A small network was shown many inputs. Here are its activations along a few directions, one row for each input.
Each table varies a few parts of the input and shows all the possible inputs, shuffled.
Descriptions start from the smaller parts, as in this example, which fits no table here: values(3) and (point or ring(9) or (line(6) and ring(8))).
Shared parts are said once, and a part with two or three values counts as separate values.

Other details of the inputs vary at random and push rows far along two fixed directions, the same in every table; ignore that.

A family of inputs:
r1: [ -3   3 -11   5 -11  -4   2 -24  -1 -14 -10   3 -14]
r2: [-6  3 10 -4  3  4 -1  6  3 -5 -2 -3  8]
r3: [-3 -2  6 -1  6  7 -1  9  7 -1 -3  1  4]
r4: [-2 -3  5 -2  9  5 -1  7  7  4 -5  4  4]
r5: [  0  -4  -6  12 -13  -7  11 -15 -20 -10   2   5 -22]
r6: [-3  0  7 -1  6  8 -1  8  6  2 -5  3  4]
r7: [-9  1  7 -2  2  6  1  8  3 -2 -2 -2  8]
r8: [  3  -7  12  -1  11  -2   8   7 -12   3   9   0  -2]
r9: [  2  -4  13   0   9   1   8   9 -13   1   9  -1  -3]
r10: [ 1 -3  8 -5  7  3 -2  5  8 -3 -3 -1  6]
r11: [-2 -2  6 -2  4  7  0  8  7 -2 -3  0  5]
r12: [  7  21 -31   7 -29  -9  -5 -15  -2  10   2  -2 -12]
r13: [  2  -5 -13   5 -10  -7  -2 -24   1 -11 -13   4 -13]
r14: [ 0  2 13 -1  4  5 -3  5  4 -4 -6 -4  6]
r15: [ 1 -9 12  0 10  1  7  6 -9  4 13  1 -1]
r16: [ -2  -5  -6  13 -14  -5   9 -17 -17  -9   5   7 -22]
r17: [  1  -2  15   5   6   3   7   8 -15   0  10   0   2]
r18: [ 24  36 -16 -13 -10  -4 -17  29   9  42  28 -24  23]
r19: [ -4   0 -13  11 -15  -1   2 -16  -1  -9 -13   9 -16]
r20: [ -4  -2 -13  10 -18  -1   2 -16   0 -13 -10   6 -14]
r21: [-7  0  5 -4  5  6  1  7  5 -2 -1 -1  7]
r22: [ 15  11 -21  11 -20 -10   4 -15 -17   4  15  -1 -17]
r23: [  0 -12 -10   9  -9  -9   7 -20 -15  -6   5   9 -20]
r24: [ 0  0  9 -4  5  6 -2  6  7 -5 -3 -1  5]
r25: [  3  -9  10   1  12  -2   5   5 -13   3   9   2   3]
r26: [-7 -4  3 -5 10  1 -2  5  4  6 -5  3  8]
r27: [-2 -6  4 -3  9  3 -3  6  6  5 -7  4  6]
r28: [-10   2   7  -1   4   5  -1   9   3  -1  -2   0   7]
r29: [-6 -1  4 -4 10  4  1  5  5  4 -4  3  6]
r30: [  2 -10  11  -2  11  -4   6   7 -13   4   8   0  -1]
r31: [-6 -3  4 -5  7  3  1  5  6  0 -1 -1  8]
r32: [ 1 -6  6 -6  7  1 -4  5  7 -2 -4  0  8]
r33: [-6 -6  3 -6  7  1 -2  5  5  1 -3  0 10]
r34: [  3  -2 -12   6  -9  -5   0 -23   2 -13 -11   4 -15]
r35: [-7 -5  3 -5  9  1 -3  6  5  3 -3  1  8]
r36: [-5 -1  8  1  3  7 -2 10  5 -1 -4  0  5]
r37: [-4  2  8 -6  6  5  0  5  5 -4 -1 -2  7]
r38: [ -3  -3 -14   3  -9  -9  -1 -25  -1 -11 -11   3 -11]
r39: [ -2   0 -13   5  -9  -7   2 -25   0 -12 -10   3 -13]
r40: [-1  1 11 -2  2  6 -2  8  5 -5 -4 -2  6]
r41: [ -2  -9 -17   6 -12  -6   0 -19   2 -10 -10   7 -13]
r42: [-5  4 12 -3  5  4 -2  3  2 -3 -4 -5  8]
r43: [ 23  20 -10  -3 -11  -6  -4  15  -9  29  33 -15   4]
r44: [  3  -6  12   2  12   0   7   6 -11   1  11   2   1]
r45: [ -7   2 -16   7 -11  -2   4 -19  -1  -8 -10   9 -15]
r46: [-7 -2  4 -4  9  3  0  6  6  1 -2  1  6]
r47: [-1 -5  5 -3  6  5  0  7  8  0 -3  0  6]
r48: [-3 -1  7 -6  8  2 -1  3  6 -3 -1 -1  8]
r49: [ 45  49 -41  -5 -36 -17 -22   5   6  42  29 -30   6]
r50: [-2 -4  5 -2  8  4 -2  8  8  1 -3  1  4]
r51: [-3 -7  4 -3  8  2 -4  7  7  2 -4  2  6]
r52: [-4 -4  5 -8  8  0 -3  3  5 -2 -3 -1 10]
Description of these inputs: line(4) and (values(3) or (values(2) and line(5))).
Q: Changing only the line(4) part turns r43 into r16. The same change can be made to r1. Which row results?
A: r42
Q: Change only the values(2) part in r12. List by row number the other rows that result.
A: r19
Q: A walk changes only the line(5) part. It starts at r19 and steps to r36. List the rest of the walk in order.
A: r20, r40, r14
Q: Which other rows agree with r27 in the line(4) part? List them by row number.
A: r13, r23, r25, r26, r30, r32, r33, r35, r38, r41, r51, r52

A family of inputs:
r53: [ 2  7  1  1 -2  5 -5 16  5  7  3 -2 10]
r54: [ 2 11  3 -9  6  1 -4  8  6 10  1 -6  6]
r55: [  4   0   6  -4   2  -6   4  16 -13  12  11  -9   2]
r56: [ 5  1  1 -6  4 -2 -7  7  8  6  5 -9 11]
r57: [21  1 11  2  7  0 -1 10 -7 10 10 -4  0]
r58: [ 2 13  4 -5  2  5 -2  8  4 10  0 -7  8]
r59: [-33 -34  21   7  23   8  13 -22   0 -36 -33  22 -12]
r60: [-31 -40  18   7  18  10  13 -16   1 -36 -32  28 -11]
r61: [ 11  14 -60  18 -50 -19  -1 -45  -2  -7  -4   8 -43]
r62: [-33 -33  22  10  15  17  18 -14   2 -38 -31  24 -16]
r63: [ 4  6  0 -8  6 -2 -6  6  3 12 -1 -3 13]
r64: [ 2 13  4 -1  1  3 -6 10  1  7  0 -5 12]
r65: [ 13  16 -55  17 -54 -18   0 -50  -5 -13  -3   0 -38]
r66: [ 3  0 -3 -3  4  1 -6 12  9 13  4 -3  9]
r67: [ 4  4  7  0  4 -1  4  9 -8 11 19 -2  6]
r68: [ 5  8  5 -3 -2  2 -6 11  4  1  5 -8 13]
r69: [ 7  4  1 -2 10  0  7  9 -9  8 19 -3  7]
r70: [  5   6   3 -10   2   0  -5   9   8   4   6  -8   7]
r71: [  3   1   9  -2   0   0  -1  11 -12  12  16  -5   3]
r72: [ 7  1  1 -9  2 -2 -7  7  5  6  4 -6 14]
Q: Describe the family of inputs behind these rows.
A: point or line(4) or (values(3) and line(5))
Q: Change only the line(5) part in r61. List by row number the other rows that result.
A: r53, r60, r62, r66
Q: Change only the values(3) part in r60. List by row number the other rows that result.
A: r63, r72
Q: Change only the line(5) part in r54. List by row number the other rows that result.
A: r58, r59, r63, r64
